A small network was shown many inputs. Here are its activations along a few directions, one row for each input.
Each table varies a few parts of the input and shows all the possible inputs, shuffled.
A made-up example of a description, with smaller parts first: one of 8 places around a ring, together with either a single point or one of 9 places around a ring or (one of 2 separate values, together with one of 6 places along a line).
Shared parts are said once, and a part with two or three values counts as separate values.

Other details of the inputs shift rows strongly along three fixed directions, in all tables alike. That doesn't count.

Table:
R1: -26  5  15  -3  -8  -11  49  -16  -19  -11  -13  -6  -7  -52
R2: 12  -9  20  34  25  3  16  29  -33  -17  10  -11  37  -15
R3: 44  -7  -57  -66  -30  32  15  -11  -22  -25  1  27  -42  -9
R4: 43  -16  -19  8  41  27  -20  31  -11  -8  37  1  9  34
R5: -17  0  -2  -15  6  -12  -50  -20  41  1  7  6  -2  35
R6: -18  -10  39  28  -25  -18  63  20  -34  5  -12  -23  16  -64
R7: 9  18  17  38  22  -14  13  30  -35  -3  26  -8  42  14
R8: 1  5  3  15  0  0  -31  -8  41  34  -4  -22  -27  46
R9: -13  -1  16  -15  -3  -4  33  -10  -16  -25  -22  13  14  -27
R10: 1  15  18  35  34  0  -47  8  29  23  4  -15  10  22
R11: -60  27  19  3  6  -44  -22  -18  20  17  -1  -2  15  22
R12: -16  -15  -31  -69  -44  12  13  -29  2  -20  -20  41  -9  -12
R13: -26  4  17  10  33  -16  -32  -29  29  7  4  1  -14  38
R14: 44  -26  -16  13  5  21  -5  54  -27  -20  35  -7  54  -6
R15: 4  -8  18  34  7  -2  14  28  -30  3  -2  -11  34  -37
R16: 27  -16  -38  -66  -21  22  18  -13  -28  -32  -10  43  -27  -3
R17: -1  -9  18  17  2  15  40  13  -28  -24  -6  2  37  -22
R18: 1  11  7  7  1  -8  -40  -6  42  25  -5  -17  -32  39
R19: -15  1  15  -11  -25  -11  29  1  -4  9  -29  -6  -19  -34
R20: 52  -14  -25  -7  9  41  -14  18  -9  -21  29  13  5  42
R21: -40  -9  8  -16  -9  -28  -10  -26  13  -4  -12  7  5  -8
R22: -14  10  -13  -23  -4  7  -29  -26  55  31  -27  -6  -53  47
R23: 11  -18  1  33  18  13  -21  35  1  -4  29  -18  48  16
R24: 0  11  6  -12  -14  2  43  -8  -18  -19  -16  -5  2  -49
R25: -45  13  32  26  6  -16  -23  -35  36  24  -21  -6  -3  14
R26: -12  33  9  41  29  -23  -34  8  15  32  15  -7  12  38
R27: 11  -2  -5  1  2  1  -26  5  23  26  12  -10  -37  31
R28: 19  -28  -32  -19  8  14  -11  23  -8  -9  26  10  14  8
R29: -7  -1  24  39  19  -14  -12  2  1  22  13  -11  16  -8
R30: -13  -18  -23  -52  -19  0  14  -9  -7  -18  -13  25  3  -23
R31: -7  -2  -12  -46  -38  -6  13  -20  8  6  -31  13  -49  -8
R32: -19  29  24  49  -7  -38  56  11  -32  -9  2  -15  30  -42
R33: -17  16  2  5  0  2  -11  -32  25  3  -8  -10  -24  15
R34: -17  0  -15  -40  -2  3  2  -26  9  10  -22  27  -30  -12
R35: 26  9  0  26  23  14  -10  24  -5  -1  21  -22  2  2
R36: 45  -4  -20  10  11  22  -4  20  -18  -6  40  -9  -7  6
R37: 30  -12  -32  -27  -16  41  10  10  -15  0  -5  24  -1  -7
R38: 77  -10  -35  -7  -2  39  -19  50  -4  8  24  -9  -15  29
R39: -15  -3  24  -2  -32  -17  43  -16  -28  -9  -26  7  21  -61
R40: -21  4  -15  -45  -12  -4  -22  -42  21  11  -30  30  -42  6
R41: -51  25  43  42  13  -16  12  -27  23  5  -23  -33  6  -15
R42: 5  -24  -35  -47  -13  6  -8  -9  -3  -12  12  28  -9  3
R43: -54  14  45  10  6  -33  0  -41  16  -11  -29  0  3  -5
R44: 31  1  6  28  -6  7  20  16  -28  -16  17  -21  18  -24
R45: 31  16  -18  36  3  -11  -11  40  10  21  23  -6  -7  36
Description of these inputs: one of 5 places along a line, together with either a single point or (one of 2 separate values, together with one of 4 places along a line).
The inputs of R13 and R42 match in every part but the place on the line of 5. If R43 is changed in the same way as R13 into R42, which row does it become?
Answer: R5
The inputs of R45 and R32 match in every part but the place on the line of 5. If R8 is changed in the same way as R45 into R32, which row does it become?
Answer: R33
Which other rows does R21 become when the place on the line of 5 takes its other values? List them by row number.
Answer: R3, R16, R31, R40
Which other rows does R17 become when the choice among 2 separate values takes its other values? List them by row number.
Answer: R20

Table:
R46: -70  7  27  -35  -58  -41  73  -54  -8  3  -65  9  -28  -85
R47: 24  5  -30  -24  10  13  -9  3  -5  -10  15  17  -19  19
R48: -67  13  68  89  59  -43  -63  -4  56  29  8  -46  47  37
R49: 26  -3  -19  -17  6  22  -10  -1  7  -3  3  4  -30  16
R50: 28  10  -31  -19  0  16  -7  5  -4  -12  16  12  -11  25
R51: 26  -1  -18  -18  3  24  -6  6  4  -1  1  4  -26  20
R52: 38  -34  13  47  0  11  36  60  -66  -23  34  -16  91  -53
R53: 18  -8  -15  -15  5  10  -11  9  -3  0  9  13  -3  23
R54: 27  3  -18  -14  2  26  -13  -1  6  0  -1  5  -22  14
R55: 49  -30  7  41  -14  15  59  60  -78  -21  27  -9  74  -49
R56: -63  15  67  87  50  -46  -63  -6  54  21  12  -50  42  39
R57: 50  -22  9  45  -32  9  66  62  -74  -5  16  -24  52  -72
R58: 11  -15  -13  -6  16  13  -30  7  5  -6  24  4  13  16
R59: 10  -18  -13  -7  16  9  -29  12  5  -7  21  6  12  18
R60: -55  40  63  88  60  -44  -50  -12  45  29  7  -41  24  31
R61: 12  -17  -14  -7  15  10  -25  18  2  -5  18  5  17  22
R62: 24  7  -30  -23  9  17  -11  -2  -5  -9  16  16  -18  16
R63: -57  19  70  66  13  -52  47  1  -22  -2  -13  -31  48  -48
R64: -18  11  -11  -27  -6  -11  -26  -27  43  25  -19  4  -58  23
R65: 18  -4  -15  -10  3  12  -18  2  -1  1  8  15  2  17
R66: 26  -1  -19  -16  5  25  -12  -5  6  -2  4  2  -28  13
R67: 17  -9  -15  -14  7  8  -16  3  0  -2  12  13  -9  19
R68: 27  8  -31  -17  7  20  -5  10  -7  -7  13  17  -7  22
R69: -75  10  29  -33  -61  -39  76  -48  -4  5  -73  12  -21  -78
R70: -72  8  29  -40  -59  -43  78  -46  -7  4  -70  12  -26  -77
R71: 17  -7  -16  -13  6  12  -18  -3  -1  -1  14  12  -8  16
R72: 29  1  -20  -13  -4  24  -8  2  9  -5  5  -1  -21  21
R73: -14  15  -9  -24  5  13  -24  -29  39  11  -22  9  -43  30
R74: -34  10  -27  -80  -29  -5  -10  -62  35  -5  -38  43  -56  23
R75: 51  -13  -17  10  -30  16  28  41  -30  -1  18  -14  11  -19
Describe the family of inputs behind these rows.
Answer: one of 5 places along a line, together with either a single point or one of 5 places around a ring
The inputs of R74 and R72 match in every part but the place on the line of 5. If R65 is changed in the same way as R74 into R72, which row does it become?
Answer: R54
Which other rows does R70 become when the place on the ring of 5 takes its other values? List them by row number.
Answer: R46, R57, R64, R69
Which other rows does R71 become when the place on the ring of 5 takes its other values? List them by row number.
Answer: R53, R55, R65, R67
